A small network was shown many inputs. Here are its activations along a few directions, one row for each input.
In each table, some parts of the input vary, and every possible input appears once, in random order.
A made-up example of a description, with smaller parts first: line(6) and (point or line(9) or (values(2) and ring(5))).
Shared parts are said once, and a part with two or three values counts as separate values.
In the rows, 128 means zero.

Other details of the inputs vary at random and push rows far along two fixed directions, the same in every table; ignore that.

Table:
x1: [123 136 113 117 169 164 124 134 156 134 139 154  51]
x2: [127 115 118  58 154 137  78 143  83 152 118 119 121]
x3: [131 155 145 156 112 117 169 131 169  96 126 133 128]
x4: [117 107 137 134  96  77 117 115  83 113 120 106 212]
x5: [107  80 127 116 166 143 130 124 182 136 123 150  59]
x6: [130 161 138 166 109 106 170 137 172  78 127 141 122]
x7: [132 153 145 161 111 121 167 132 171  91 129 133 131]
x8: [133 102 126  65 156 146  77 138  77 137 105 114 118]
x9: [122 127 122 195 106 107 179 118 181 125 153 144 129]
x10: [116  71 123  73 153 132  89 125 108 189 123 105 131]
x11: [117 125 139 189 119 118 168 100 162 111 140 142 137]
x12: [133 177 123 195 104 119 183 130 177  87 156 151 125]
x13: [135 165 125 187 108 135 178 125 161 110 144 140 129]
x14: [138 106 131  72 158 162  85 128  79 168 116 104 125]
x15: [120 139 118 118 167 162 119 140 160 135 141 148  48]
x16: [142 142 142 107  96 107 117 133  82 152 126  82 216]
x17: [133 148 138 164 112 129 172 128 161  91 121 140 134]
x18: [143 137 135 112  95 115 123 129  74 152 119  88 217]
x19: [126 124 124 124 161 181 138 122 162 132 126 146  54]
x20: [116 136 131 206 113 116 174 102 164 111 153 148 131]
x21: [136 151 132 170 113 139 169 122 159 110 130 134 134]
x22: [130 126 124  68 154 148  85 137  91 185 127 103 121]
x23: [129 103 130  61 155 152  85 134  89 155 103 110 129]
x24: [102 103 116 137 173 150 117 113 152 137 143 159  52]
x25: [118  94 126 144 159 147 110 103 166 161 135 157  48]
x26: [129 115 133 117 170 173 128 127 154 113 117 148  53]
x27: [139 134 131 117  91  98 120 137  79 112 110 101 210]
x28: [123 132 110 124 167 170 122 134 152 133 134 155  51]
x29: [127 117 118 151  81  73 136 130 104 145 144 107 209]
x30: [128 107 134  52 156 148  84 135  97 155 113 107 130]
x31: [126 111 147 187 104  98 153 101 174 104 123 151 126]
x32: [142 154 133 125  92 105 122 135  83 153 137  88 212]
x33: [130 167 125 191 101 115 183 135 169  72 137 159 121]
x34: [137 141 139 109  93  89 117 142  87 116 117  95 206]
x35: [119 120 123 108 167 161 125 137 158 108 114 153  52]
x36: [115 128 121 200  99  88 182 128 189  86 147 158 124]
x37: [126 127 115 116 164 180 123 126 142 149 133 143  56]
x38: [124 121 124  58 152 130  77 148  88 157 117 114 115]
x39: [118 120 131 153  88  73 127 117  86 113 133 116 209]
x40: [128 118 113  69 152 149  79 141  75 171 124 112 124]
x41: [146 147 129 140  85  97 128 136  75 106 126 111 204]
x42: [123 116 128 111 162 174 131 127 159 118 115 149  53]
x43: [135  99 144 134  87  85 105 102  88 165 121  99 207]
x44: [125 117 124  58 153 135  72 149  86 154 120 113 118]
x45: [132 151 130 176 102 123 174 129 162  69 125 148 123]
x46: [122 129 134 216  92  84 165 109 182  84 138 167 116]
x47: [144 151 128 124  94 107 126 129  79 151 135  93 215]
x48: [139 152 129 126  87  90 128 140  91 112 133 109 207]
x49: [132 155 134 168 111 113 173 132 169  73 127 148 125]
x50: [140 147 124 134  78  97 130 137  79 111 124 110 205]
x51: [139 165 128 139  88  91 136 138  98 132 138 105 196]
x52: [120 125 114 116 166 162 119 139 152 115 124 159  50]
x53: [110  66 119  64 152 115  79 135 105 158 112 111 125]
x54: [147 158 125 165  86 104 145 131  92 113 139 115 192]
x55: [131 114 129  61 158 156  87 131  97 172 122 103 130]
x56: [130 156 135 165 111 115 170 133 173  71 132 145 127]
x57: [123 131 109 123 161 173 124 132 148 132 136 154  47]
x58: [136 165 124 192 107 135 178 124 163 107 143 143 129]
x59: [136 156 136 164 116 131 172 121 163 110 136 134 133]
x60: [116  68 130  79 144 111  60 114  96 157 103 118 118]
x61: [132 129 120 131 170 180 127 125 147 138 136 147  50]
x62: [121  81 120  90 144 119  59 114  90 186 124 122 115]
x63: [142 134 141 101  98 100 121 132  79 132 114  92 217]
x64: [130 119 134  60 154 147  88 134  97 179 118  99 125]
x65: [102  90 136 131 174 151 127 108 167 119 124 156  59]
x66: [125 133 120 109 172 172 120 129 154 149 141 141  62]
Description of these inputs: ring(6) and (values(3) or line(8)).
Changing only the ring(6) part turns x57 into x42. The same change can be made to x40. Which row results?
> x17
Changing only the ring(6) part turns x56 into x55. The same change can be made to x45. Which row results?
> x19
Which other rows agree with x32 in the ring(6) part? List them by row number.
> x9, x13, x20, x22, x25, x37, x47, x58, x61, x66
Which other rows does x5 become when the ring(6) part takes its other values? List them by row number.
> x9, x10, x29, x36, x53
Which other rows agree with x41 in the ring(6) part? List them by row number.
> x2, x33, x36, x38, x39, x44, x46, x48, x50, x52

Table:
x67: [142 131 138  91 101  99 110 141  75 132 112  92 206]
x68: [117 110 123 120 182 177 120 118 172 155 138 153  34]
x69: [140 154 143 193  80  96 181 124 149  74 127 130 176]
x70: [134 125 132 131  99 100 122 117  90 164 138  96 204]
x71: [120 138 118 171 124 122 148 127 152 111 144 152 107]
x72: [129 158 123 171 127 138 165 135 182  85 142 160  80]
x73: [143 170 136 200  82 116 191 120 154  96 137 127 176]
x74: [126 120 133 127 111 104 110 122 103 140 124 120 163]
x75: [134 121 131 101 129 134 106 122  88 166 129 103 161]
x76: [126 105 135  87 131 126 105 128  94 130 106 110 158]
x77: [117 116 124  84 181 169  98 137 148 138 119 147  34]
x78: [129 115 135 140 109 100 127 123 120 125 122 119 165]
x79: [139 141 134 126 122 136 131 123 107 140 130 109 160]
x80: [121 148 118 185 131 136 166 127 174  91 146 165  78]
x81: [125 131 115 118 150 148 119 135 120 124 129 140  93]
x82: [128 133 129 167 123 135 157 118 163 132 140 140 115]
x83: [126  90 122  63 143 133  71 123  68 204 122  91 157]
x84: [117 114 135 160 125 117 153 117 169 101 126 148 116]
x85: [123 134 136 145 125 125 158 132 167  89 122 140 117]
x86: [137 140 127  96 131 144 120 137 107 152 122 108 146]
x87: [141 180 137 206  79 113 204 128 172  88 143 132 166]
x88: [127 105 131  63 152 140  85 141 100 148 111 111 117]
x89: [136 148 127 172  88  99 153 125 124 104 137 131 170]
x90: [120 113 121 117 180 183 126 123 169 150 130 151  33]
x91: [119 131 112 107 168 162 117 143 144 125 134 150  51]
x92: [117  94 131  97 156 141 110 124 133 130 113 134  96]
x93: [136 135 134 124 108 115 118 126  99 122 120 116 166]
x94: [144 160 137 143  88 108 149 131 106 130 136  98 205]
x95: [126 121 135  95 136 129 121 137 124 117 112 122 136]
x96: [114 101 131 136 130 112 132 117 149 122 124 134 125]
x97: [137 128 125 100 112 118  99 132  69 138 122 106 177]
x98: [128 136 115  89 145 142 104 146 100 136 127 125 116]
x99: [114 143 116 203 129 125 175 122 196  93 154 173  69]
x100: [108 100 121 121 178 154 110 119 173 140 130 162  23]
x101: [131 123 128  66 145 136  84 140  88 150 112 111 129]
x102: [129 121 122 133  97  92 114 124  94 142 136 113 182]
x103: [122 108 133 139 117 102 128 121 131 130 127 124 142]
x104: [134 136 129  89 150 155 110 135 113 155 126 112 123]
x105: [130 104 118  89 132 118  79 129  78 164 125 112 153]
x106: [120  97 129 101 165 151 108 127 141 135 117 140  68]
x107: [135 150 136 183  88  97 162 119 140  96 132 135 163]
x108: [135 148 121 125 129 131 132 139 130 113 130 134 119]
What is each input in this table made of?
> line(6) and (values(2) or line(5))
Changing only the line(6) part turns x94 into x75. The same change can be made to x88. Which row results?
> x106
Which other rows does x86 become when the values(2) part takes its other values? List them by row number.
> x104

Table:
x109: [116 113 135 148 144 133 152 115 210 164 144 140  80]
x110: [106  76 124 168 139  98 108 109 161  66 111 191  45]
x111: [125 145 124 110 139 115 116 153 146  99 129 144  90]
x112: [128 117 119  43  98  61  63 164  49 157 116  82 220]
x113: [147 206 125 200  67  88 165 136 126  91 154 136 177]
x114: [124  84 153 242  65  64 160  67 154 109 128 145 183]
x115: [147 185 123 124 140 162 140 160 154  78 122 156  59]
x116: [149 164 145  95 137 163 136 152 141  90 100 127  96]
x117: [125 142 122 158 143 135 134 123 168 158 158 144  76]
x118: [150 128 133  41 116 141  93 150  19 127  88  70 222]
x119: [149 150 117  92 158 183  89 134 100 191 135 119  81]
x120: [124 127 142 154 152 150 151 110 201 151 142 141  68]
x121: [110 106 107  70 173 143  91 150 105 118 123 139  84]
x122: [126 100 141  32 101  70  74 156  63 157  98  67 229]
x123: [134 163 124 163 145 157 138 120 163 149 153 150  65]
x124: [ 99  90  99  67 173 132  94 155 125 129 126 143  77]
x125: [132 166 127 115 143 138 121 151 141  89 124 151  77]
x126: [113 123 110 171 154 152 149 114 162 146 162 154  74]
x127: [139 156 142 207  85 122 192 100 136 117 144 117 202]
x128: [114 105 141 140 159 156 164 115 187 109 123 141  87]
x129: [135 182 123 187  81 100 181 141 120  45 137 142 182]
x130: [164 191 150 201  76 134 194 115 158 119 137 115 177]
x131: [107  41 119 137 159 123  62  85 112 175 126 158  59]
x132: [129 130 144  53 171 161  93 145 128 119  96 126  74]
x133: [149 198 107 210  78 127 186 137 117  78 154 143 167]
x134: [133 136 156 164  69  66 180 124 173 114 124 103 215]
x135: [ 99 102 124 126 157 134 161 141 196  85 121 155  70]
x136: [139 137 139 137 159 197 173 121 173 100 113 142  76]
x137: [147 188 112 146 137 165 135 148 144 115 142 154  63]
x138: [154 187 117 219  76 134 192 120 116 113 157 124 187]
x139: [167 131 156  24 105 132  70 138  19 183  85  43 249]
x140: [100  95  87  89 165 133  90 144 115 164 149 142  83]
x141: [119 108 130  54 175 169  99 139  99 116  98 122  98]
x142: [102  67 118  95 177 158 112 114 149 195 136 124  88]
x143: [104  62 129  64 174 148 108 125 140 167 112 114 106]
x144: [134 117 152  62 168 168  97 126 130 155 102 111  97]
x145: [104  81  97  96 165 141  94 125 112 202 151 125 100]
x146: [157 165 137 191  75 136 189 110 113 124 137 102 218]
x147: [136 114 149  31 110  85  68 150  47 149  95  66 224]
x148: [120 128  97  93 170 166  87 136  84 148 141 141  81]
x149: [106  60 146 152 137 102 114 100 163  71  92 170  71]
x150: [129 115 108  44  94  61  43 155  19 206 135  71 237]
x151: [135 163 109 127 149 175 148 153 133  73 124 157  72]
x152: [114 103 109  94 158 131  89 133 140 207 150 127  80]
x153: [126 164 110 202  77  83 169 131 120  92 162 136 189]
x154: [123 122 143 134 158 173 161 112 165 106 116 139  93]
x155: [127  75 164 198  63  53 145  79 130  90 100 128 212]
x156: [122 115 106 102 172 176  91 117  88 185 143 127  91]
x157: [111 117 133 124 156 144 154 136 171  78 116 148  82]
x158: [143 149 164 160  72  79 171 120 148 108 121  97 221]
x159: [106  78 115 184 133  99  98  97 143 106 132 186  57]
x160: [149 177 155 203  77 111 184 107 157 122 142 115 188]
x161: [130 136 140 206  84 103 191 102 149 123 149 116 204]
x162: [136 133 115  64 103  82  53 149  27 183 136  82 213]
What is each input in this table made of?
> ring(6) and (point or (values(2) and line(4)))
Changing only the ring(6) part turns x146 into x133. The same change can be made to x114. Which row results?
> x159
Which other rows does x117 become when the values(2) part takes its other values? List them by row number.
> x126
Which other rows agree with x149 in the ring(6) part? List them by row number.
> x116, x118, x122, x132, x135, x141, x147, x157
Which other rows does x154 become when the values(2) part takes its other values? List them by row number.
> x144
Which other rows does x139 become when the line(4) part takes its other values? List them by row number.
> x134, x144, x158
Which other rows agree with x125 in the ring(6) part? List them by row number.
> x110, x111, x112, x115, x121, x124, x129, x151
